These are the activations of a small network on made-up records, seen along a few directions, one row for each record.
After each row come some of the record's fields: H, B, F, M, D.
Not every record has every field; a missing one is written missing.
The largest differences between rows may come from other fields.
(in the rows, 500 means zero)
Strong random noise was added to every row along 15 fixed directions; ignore it. To show where, here is one row again and again, with new noise each time:
[559 490 486 646 429 342 612 717 578 476 419 564 395 371 300 397 196 406
 677 467 564 390 368 407 352 716 438 596 749]
[437 621 255 836 472 205 513 495 542 395 505 485 739 175 421 604 658 573
 389 567 466 530 598 322 514 477 505 436 510]
[528 579 485 485 441 289 525 283 655 601 440 288 641 318 569 319 406 677
 410 639 611 450 401 443 495 455 433 425 592]
[448 578 632 265 657 566 400 413 584 530 441 635 522 519 591 651 769 582
 563 427 429 463 229 402 533 205 681 361 445]
[494 609 350 526 547 480 315 474 577 436 777 543 424 394 479 586 449 348
 518 567 532 572 552 555 529 586 585 444 389]
[382 685 446 396 505 458 395 551 491 492 520 517 505 430 593 592 584 322
 636 531 409 536 604 431 515 525 479 530 356]
[447 562 520 469 266 505 509 478 616 485 364 747 323 521 651 369 543 384
 637 465 488 476 537 578 317 250 561 524 391]
[483 634 502 317 447 446 574 509 432 516 442 512 467 781 635 471 468 578
 508 614 417 427 547 620 593 650 499 575 292]
[587 345 338 544 639 488 511 549 527 327 770 689 469 311 408 635 521 409
 508 416 635 558 538 616 387 530 648 634 468]
[507 515 595 392 423 292 545 279 544 317 387 468 327 469 628 448 445 592
 233 475 647 558 456 409 399 419 564 574 714]
[589 458 584 622 303 497 630 549 740 407 535 576 577 559 558 341 477 253
 590 467 583 690 447 528 297 447 475 573 439]
[274 503 496 268 415 432 619 279 251 194 426 693 252 707 752 588 385 314
 264 591 542 548 732 574 541 770 588 805 472]
[557 514 506 417 569 654 491 356 582 557 499 623 539 293 559 476 521 465
 461 484 459 591 438 487 519 487 520 426 511]
[635 606 411 568 298 479 609 753 386 555 502 617 383 654 470 368 392 527
 518 464 298 521 577 660 614 703 433 573 414]
[429 431 556 277 488 596 525 401 515 611 337 648 423 563 544 463 305 367
 704 698 581 251 237 636 586 591 526 515 398]
[635 648 515 369 530 504 500 500 552 397 239 577 409 407 589 619 620 520
 441 543 481 501 560 418 463 491 467 500 330]
[241 534 448 234 763 502 438 426 453 583 514 561 480 511 567 623 489 514
 729 549 461 329 597 512 385 593 578 566 444]

[617 515 498 653 494 442 422 565 621 450 368 407 411 568 454 542 613 556
 471 497 494 558 566 479 298 373 469 397 429]
H: missing / B: missing / F: f3 / M: missing / D: missing
[397 396 420 413 733 520 416 353 416 616 730 385 534 406 522 511 529 631
 352 375 418 640 668 550 438 489 538 509 645]
H: h1 / B: b2 / F: f2 / M: missing / D: missing
[497 323 312 669 571 642 447 303 484 610 607 532 509 393 418 471 355 486
 357 634 505 528 589 734 556 658 498 390 453]
H: h1 / B: missing / F: f3 / M: missing / D: missing
[790 549 547 432 467 503 631 533 480 390 288 637 551 286 452 581 496 543
 418 572 618 335 162 388 756 543 489 520 482]
H: h1 / B: b2 / F: f3 / M: missing / D: missing
[732 157 504 560 468 388 623 636 545 350 691 566 401 737 426 511 576 657
 436 363 719 526 383 817 372 305 658 653 438]
H: h2 / B: b2 / F: f2 / M: missing / D: missing
[348 704 673 447 439 510 482 506 448 629 571 453 535 674 592 364 555 545
 474 294 185 675 471 321 558 469 497 421 733]
H: h1 / B: missing / F: f3 / M: missing / D: missing
[524 491 499 743 300 386 549 603 552 450 449 468 452 730 502 376 609 597
 404 404 421 648 613 548 359 332 488 481 540]
H: missing / B: missing / F: f1 / M: m2 / D: d1
[503 645 568 561 504 519 423 438 522 352 494 671 270 561 453 532 450 539
 395 430 470 536 374 348 490 509 654 391 719]
H: missing / B: b1 / F: f3 / M: missing / D: missing
[331 522 414 460 509 397 386 388 444 574 855 467 473 448 480 404 356 523
 508 446 536 441 436 544 549 470 637 530 673]
H: h1 / B: missing / F: f3 / M: missing / D: missing
[494 675 512 509 419 497 433 461 551 469 512 487 454 625 557 492 493 534
 488 600 532 460 549 484 556 460 521 402 372]
H: h2 / B: b2 / F: f3 / M: missing / D: missing
[422 420 569 257 476 522 375 391 470 753 483 340 393 411 581 386 388 471
 586 543 566 438 466 615 586 406 421 465 556]
H: h1 / B: missing / F: f2 / M: missing / D: missing
[633 704 676 376 486 576 564 586 645 387 529 507 630 587 547 486 488 334
 596 524 555 535 323 343 531 592 503 546 374]
H: missing / B: missing / F: f3 / M: missing / D: missing
[635 623 391 610 301 433 516 321 646 413 513 525 375 402 586 333 378 578
 257 620 600 568 708 570 441 516 486 449 414]
H: h1 / B: missing / F: f2 / M: missing / D: missing
[512 316 383 580 730 602 625 430 470 620 350 461 755 385 402 592 465 573
 513 695 522 391 547 570 535 752 387 480 405]
H: h1 / B: b2 / F: f3 / M: missing / D: missing
[504 385 538 434 309 578 523 484 426 585 198 552 430 616 585 446 592 490
 537 592 495 391 392 666 613 298 464 484 321]
H: missing / B: b1 / F: f1 / M: m2 / D: d2
[430 590 782 161 615 586 443 471 487 608 522 373 499 776 673 503 691 635
 565 327 390 613 410 422 499 297 532 447 555]
H: h2 / B: missing / F: f3 / M: missing / D: missing
[381 656 479 407 595 552 254 150 680 675 407 317 466 330 602 420 398 575
 524 705 563 350 557 421 390 398 462 272 460]
H: h2 / B: b2 / F: f3 / M: missing / D: missing
[625 540 599 471 479 539 678 529 515 504 730 380 657 711 582 348 486 647
 378 413 470 729 601 552 548 638 457 559 531]
H: h2 / B: b2 / F: f1 / M: m2 / D: d1
[541 174 440 630 630 733 621 561 482 683 363 576 714 497 434 549 738 578
 579 447 371 557 597 681 385 390 433 445 349]
H: h1 / B: missing / F: f1 / M: m2 / D: d2
[681 502 552 592 393 501 618 554 517 414 573 542 484 614 443 442 436 582
 338 454 519 575 425 558 612 594 542 501 538]
H: h2 / B: b1 / F: f3 / M: missing / D: missing
[478 581 330 545 645 492 569 431 430 282 637 721 569 368 422 713 465 520
 436 628 594 338 458 445 666 721 669 534 410]
H: h2 / B: missing / F: f1 / M: m2 / D: d1
[432 511 548 528 646 674 312 450 605 709 437 502 451 607 415 535 500 537
 621 517 372 421 362 487 459 424 540 219 484]
H: h1 / B: missing / F: f3 / M: missing / D: missing
[236 615 536 693 455 460 459 431 692 526 538 525 663 529 552 445 611 414
 629 466 405 595 553 325 311 353 548 373 579]
H: missing / B: b2 / F: f1 / M: m2 / D: d1
[682 452 549 517 578 479 528 415 589 512 534 449 425 559 432 413 377 742
 330 467 547 516 383 544 425 532 537 426 644]
H: h1 / B: b2 / F: f3 / M: missing / D: missing
[397 405 504 344 491 430 489 631 272 638 284 386 520 313 463 567 585 539
 602 452 482 311 462 463 626 353 402 597 565]
H: h2 / B: missing / F: f1 / M: m2 / D: d2
[444 760 626 501 382 590 569 538 668 441 423 649 578 537 588 436 459 265
 576 483 369 567 512 305 452 589 470 495 420]
H: h2 / B: b2 / F: f2 / M: missing / D: missing
[419 313 477 761 456 397 677 535 539 439 471 508 658 697 380 431 446 543
 588 579 586 358 370 538 382 517 552 536 530]
H: missing / B: missing / F: f1 / M: m2 / D: d1
[694 535 415 553 639 456 397 791 563 671 610 294 625 182 334 532 601 588
 695 373 458 522 491 418 487 436 356 441 533]
H: h2 / B: b2 / F: f1 / M: m2 / D: d2
[591 561 552 528 520 617 500 390 626 652 663 502 532 450 469 304 355 588
 429 445 424 637 378 485 558 603 491 347 688]
H: h1 / B: b1 / F: f2 / M: missing / D: missing
[521 497 699 311 589 517 466 501 544 452 477 195 671 453 600 551 592 314
 512 451 602 682 486 309 456 458 351 597 518]
H: h2 / B: b2 / F: f3 / M: missing / D: missing
[505 463 538 352 366 412 621 632 325 594 271 323 535 383 588 373 470 435
 545 436 445 510 635 473 483 575 253 741 565]
H: missing / B: missing / F: f1 / M: m1 / D: d2
[632 633 477 580 325 564 513 504 639 437 459 671 346 187 535 285 428 478
 525 352 538 582 647 385 280 360 465 503 648]
H: missing / B: missing / F: f1 / M: m1 / D: d2
[541 682 424 572 487 392 458 587 486 541 468 445 571 438 487 519 627 583
 535 517 373 497 488 398 572 461 455 427 459]
H: missing / B: missing / F: f3 / M: missing / D: missing

Here are new rows. What are their fields?
[469 666 418 539 321 238 313 660 298 462 488 308 391 342 491 590 574 420
 371 428 396 522 524 368 732 409 423 538 573]
H: h2 / B: b2 / F: f3 / M: missing / D: missing
[369 329 431 436 559 460 416 442 323 575 636 374 428 357 523 438 397 394
 548 415 537 586 628 555 410 512 430 651 739]
H: missing / B: b2 / F: f3 / M: missing / D: missing
[626 575 623 250 660 430 700 710 582 551 374 395 757 411 502 482 560 662
 696 389 520 361 503 348 374 534 419 680 445]
H: missing / B: missing / F: f2 / M: missing / D: missing
[638 376 573 636 279 483 779 594 470 486 280 404 753 667 598 387 688 488
 344 459 411 695 580 583 495 443 338 626 320]
H: h1 / B: missing / F: f3 / M: missing / D: missing
[576 587 456 598 382 531 612 416 639 538 474 642 571 409 541 324 490 635
 458 498 503 472 506 516 455 405 532 424 488]
H: h1 / B: missing / F: f1 / M: m2 / D: d2
[573 455 588 355 536 572 615 388 564 461 719 657 594 357 488 399 385 525
 525 439 699 410 197 483 593 442 659 564 654]
H: h2 / B: missing / F: f3 / M: missing / D: missing
[589 425 671 565 500 595 513 666 530 495 529 579 513 766 440 519 636 428
 558 336 358 646 202 476 499 402 557 460 550]
H: missing / B: b2 / F: f3 / M: missing / D: missing
[519 660 246 672 608 398 367 455 475 433 561 513 509 194 432 666 666 724
 313 510 461 492 736 407 538 447 560 358 463]
H: h1 / B: missing / F: f1 / M: m2 / D: d2
[485 549 465 579 545 442 429 508 523 537 566 317 554 507 445 526 488 560
 408 527 467 567 590 469 513 563 459 407 525]
H: h1 / B: missing / F: f1 / M: m2 / D: d2
[441 755 570 530 388 444 514 334 642 398 473 626 561 238 574 415 444 405
 483 529 553 485 352 223 523 432 548 431 660]
H: h1 / B: b2 / F: f3 / M: missing / D: missing
[350 514 374 738 585 467 330 400 545 423 728 542 484 559 336 659 447 491
 408 629 536 455 385 508 617 568 687 289 518]
H: h2 / B: missing / F: f1 / M: m2 / D: d1
[387 656 561 525 631 333 630 360 481 244 623 437 750 574 486 619 444 540
 258 537 554 514 355 201 627 753 628 560 648]
H: h1 / B: missing / F: f3 / M: missing / D: missing
[563 290 561 633 572 688 642 461 716 630 513 468 716 519 466 336 416 422
 607 486 514 684 579 570 237 604 372 467 510]
H: h1 / B: missing / F: f2 / M: missing / D: missing
[481 476 430 309 256 514 623 504 290 650 599 679 554 386 675 235 613 609
 515 337 416 394 478 707 696 169 582 680 448]
H: missing / B: missing / F: f2 / M: missing / D: missing
[365 450 433 389 532 522 485 462 346 461 469 645 469 284 505 598 516 385
 572 484 540 355 503 476 541 457 566 635 536]
H: missing / B: missing / F: f3 / M: missing / D: missing
[423 172 550 541 664 539 623 214 559 451 525 495 623 799 547 505 541 671
 356 561 648 486 433 666 320 422 640 502 497]
H: h1 / B: b2 / F: f3 / M: missing / D: missing
